A small network was shown many inputs. Here are its activations along a few directions, one row for each input.
In each table, some parts of the input vary, and every possible input appears once, in random order.
Descriptions start from the smaller parts, as in this example, which fits no table here: line(6) and (point or ring(9) or (values(2) and ring(8))).
Shared parts are said once, and a part with two or three values counts as separate values.
In the rows, zero is written as 128.

Other details of the inputs shift rows strongly along two fixed directions, in all tables alike. That doesn't count.

Rows:
row 1: [170 113 169  50 149 116 101 143 147 125 110 111]
row 2: [106 136 139 128 110 135 118 139 147 134 139 118]
row 3: [158 115 132  88 157 121 134  67 128 117 121 102]
row 4: [108 127 110 186 113 124 128 189 128 117 108 156]
row 5: [155 125 163  58 124 119 118 116 139 133 139 102]
row 6: [112 135 131 142 105 135 122 144 134 139 139 127]
row 7: [114 132 176 123  97 117  96 215 163 115 143 134]
row 8: [165 112 134  58 144 116 121 117 135 115 113 118]
row 9: [121 123 140 167 137 125 117 157 136 126 121 135]
row 10: [151 118 102 114 166 128 155  33 107 127 127 113]
row 11: [149 117  93 131 173 135 158  28  92 151 129 122]
row 12: [165 109 156  45 142 108 109 124 154  92 121 103]
row 13: [111 134 172 121  93 125  90 214 170 117 143 132]
row 14: [ 84 139  86 228 100 144 156 162 106 141 139 165]
row 15: [115 154 145 124 117 129 111 160 129 123 131 137]
row 16: [125 124 108 161 143 133 138 126 110 142 116 151]
row 17: [111 123  79 191 131 129 158 100 102 119 116 140]
row 18: [146 125  96 111 132 139 165  61  96 152 134 116]
row 19: [ 96 138 144 139 106 134 111 165 155 128 144 130]
row 20: [ 98 161  87 194 121 145 153  99  82 148 126 148]
Each input here is: values(2) and (point or line(4) or ring(5)).
Changing only the values(2) part turns row 13 into row 6. The same change can be made to row 14. Which row results?
> row 18
Start at row 1 and move only the ring(5) part, one step at a time. The first step leads to row 9. Which rows follow, in order?
> row 3, row 17, row 4

Rows:
row 21: [108 126 105 153 118 135 131 143 132 126 118 144]
row 22: [120 124 152 115 130 125  98 155 161 117 128 124]
row 23: [158 141 180  18 120 132 103 123 155 133 149  91]
row 24: [125 131 116 137 136 128 132  96 126 120 125 126]
row 25: [171 117 123  80 153 126 149  38 105 137 133 101]
row 26: [129 114 145 106 113 123 117 175 159 117 123 123]
row 27: [121 120 131 160 126 132 125 140 129 137 134 132]
row 28: [126 133 106 157 133 129 147 119 100 133 129 146]
row 29: [115 143 128 164 129 129 126 137 120 123 117 138]
row 30: [107 144 137 121  95 129 123 138 129 137 147 125]
row 31: [125 132 160 115 132 124  97 166 149 124 118 124]
row 32: [127 128 100 153 132 134 146 123 106 151 122 149]
row 33: [128 126 104 160 123 129 149 116 104 128 133 136]
row 34: [122 122 110 160 115 132 138 148 122 137 126 143]
row 35: [118 136 112 149 124 131 127 150 122 135 111 141]
row 36: [117 143  94 164 133 133 147 108  95 129 118 139]
row 37: [163 115 125  70 154 122 148  41 121 128 133  95]
row 38: [129 120 150 111 115 115 118 171 152 100 132 122]
row 39: [140 131 113 137 150 132 151  74  98 141 129 132]
row 40: [132 124 159 118 136 126 107 160 143 133 130 131]
row 41: [110 118 129 156 128 129 127 139 141 131 134 128]
row 42: [125 129 139 112 120 121 112 157 147  99 125 128]
What do these inputs look like to the network?
> values(2) or (line(4) and ring(5))
Change only the ring(5) part in row 27. List by row number the other rows that result.
> row 22, row 31, row 40, row 41
Start at row 26 and move only the line(4) part, one step at a time. The first step leads to row 38. Which rows follow, in order?
> row 37, row 41

Rows:
row 43: [120 115 110 184 136 137 144 120 128 130 130 139]
row 44: [144 128 127  66 109 139 137  88 121 136 138 112]
row 45: [121 135 118 120 127 140 159  52 115 147 145 110]
row 46: [108 132 129 152 106 136 118 124 131 133 155 131]
row 47: [ 90 134 109 164 102 141 120 146 125 137 151 142]
row 48: [132 138 144 141 137 130 119 155 118 125 124 134]
row 49: [186 100 173  18 156 103 113 109 137 125 128 103]
row 50: [123 133 154 148 128 132 105 161 149 115 121 124]
row 51: [107 145 152 135 112 128 123 139 148 138 144 123]
row 52: [108 137  93 187 116 139 140 129 106 145 104 144]
row 53: [114 114  99 169 137 139 143 133 127 132 127 139]
row 54: [116 134 112 177 137 128 139 115 123 108 130 142]
row 55: [110 134 102 186 129 116 146 129  95 121 125 154]
row 56: [106 118 111 176 137 135 134 155 131 128 129 151]
row 57: [108 127  99 196 120 123 143 116 122 116 120 133]
row 58: [128 138 145 107 113 130 142 126 122 137 143 113]
row 59: [150 134 106 109 145 144 142  77 106 143 112 122]
row 60: [159 122 178  35 109 121 112 133 143 118 148  92]
row 61: [147 127  96  97 147 120 151  58  98 129 116 134]
row 62: [100 145 124 153 114 136 114 161 141 145 146 137]
row 63: [138 125 169 109 124 114  98 179 171  84 126 117]
row 64: [ 95 139  93 201 131 148 138 134 112 136 119 143]
row 65: [109 150 123 157 114 132 149 127 110 153 143 132]
row 66: [113 114 119 177 137 124 136 118 124 134 128 149]
row 67: [133 124 177 111 118 116  87 177 167 111 113 108]
row 68: [123 137 116 138 133 132 128 117 107 142 110 147]
row 69: [144 133 139 122 137 132 125 135 118 127 122 118]
row 70: [130 128 160  94 132 115  97 188 165  87 125 126]
row 71: [176 122 115  42 143 133 147  12  87 155 156  94]
row 72: [114 118 125 186 135 133 133 145 135 124 132 149]
row 73: [130 140 115 138 138 141 132 119 110 137 114 143]
row 74: [126 135 131 150 146 138 126 104 121 129 125 129]
row 75: [155 118 173  57 141 101  98 125 157  95 125 110]
row 76: [115 150 116 128 113 138 145 113 119 155 133 135]
row 77: [ 84 134 109 168  96 144 136 142 125 131 145 135]
row 78: [129 107 117 158 131 124 138 111 133 134 122 124]
row 79: [170 126 112  81 163 122 156  48  94 122 130 112]
row 80: [142 130 167  61  97 126  88 174 156 121 143 123]
row 81: [125 133 126 163 122 121 132 169 126 103 126 136]
row 82: [108 135 167  89 105 128 107 182 166 119 140 113]
row 83: [137 131 183  99 127 110  88 193 143 115 119 128]
row 84: [111 109  97 170 128 129 141 132 127 138 119 134]
row 85: [163 105  99  88 143 127 153  64 113 149 113 115]
row 86: [106 113 126 156 132 122 120 165 139 127 124 150]
row 87: [130 139 117  78 140 136 147  60 120 157 141 105]
row 88: [129 119 115 170 140 130 148 137 110 134 132 147]
row 89: [139 114 144 142 128 124 125 179 139 119 129 133]
row 90: [139 145 113 106 124 138 131  98 118 159 140 130]
row 91: [128 129 185 107 129 114  82 175 161 110 119 125]
row 92: [123 134 106 138 154 143 136  90 108 139 121 130]
row 93: [138 112 164  94 121 111  99 193 159 117 117 144]
row 94: [142 142 126 113 128 130 133 104 111 156 150 119]
row 95: [118 130 114 155 107 119 127 168 135 111 109 140]
row 96: [ 92 136 114 179 132 133 121 146 117 135 117 149]
row 97: [145 123 104 130 133 116 150  92 103 123 119 115]
row 98: [148 116 126  72 139 114 123 104 140 111 116  99]
row 99: [142 133 161  91 122 114 101 193 160  90 118 137]
row 100: [125 122 125 155 126 132 129 171 136 126 121 156]
row 101: [147 137 117  95 145 136 139  37 116 160 152 106]
row 102: [128 123 121 101 145 114 125 109 128 112 123 127]
row 103: [143 127 123 127 134 126 134 106 106 140 114 111]
row 104: [170 108 162  52 134 122 108 159 163 115 119 116]
row 105: [128 140 103 105 121 145 163  66 105 154 135 121]
row 106: [109 130 116 158 125 128 125 165 141 102 123 136]
row 107: [105 129 154 136  93 132 116 155 150 117 149 121]
row 108: [116 127 109 144 132 133 128 115 121 139 111 118]
row 109: [144 130 115 111 130 128 136 123 127 110 116 130]
row 110: [122 112 115 181 118 121 140 159 120 135 122 138]
Changing only one part turns row 46 into row 80. The same change can be made to row 50. Which row results?
> row 59
Changing only one part turns row 83 into row 96. The same change can be made to row 79. Which row results?
> row 70
What do these inputs look like to the network?
> values(4) and (ring(5) or (values(3) and line(4)))
Change only the values(3) part in row 104. List by row number the other rows that result.
> row 59, row 109
Change only the values(3) part in row 48. List by row number the other rows that result.
> row 79, row 88
Change only the values(4) part in row 102. List by row number the other rows that result.
> row 55, row 61, row 75
Start at row 57 and move only the line(4) part, one step at a time. The first step leads to row 63. Which rows follow, in order?
> row 54, row 75
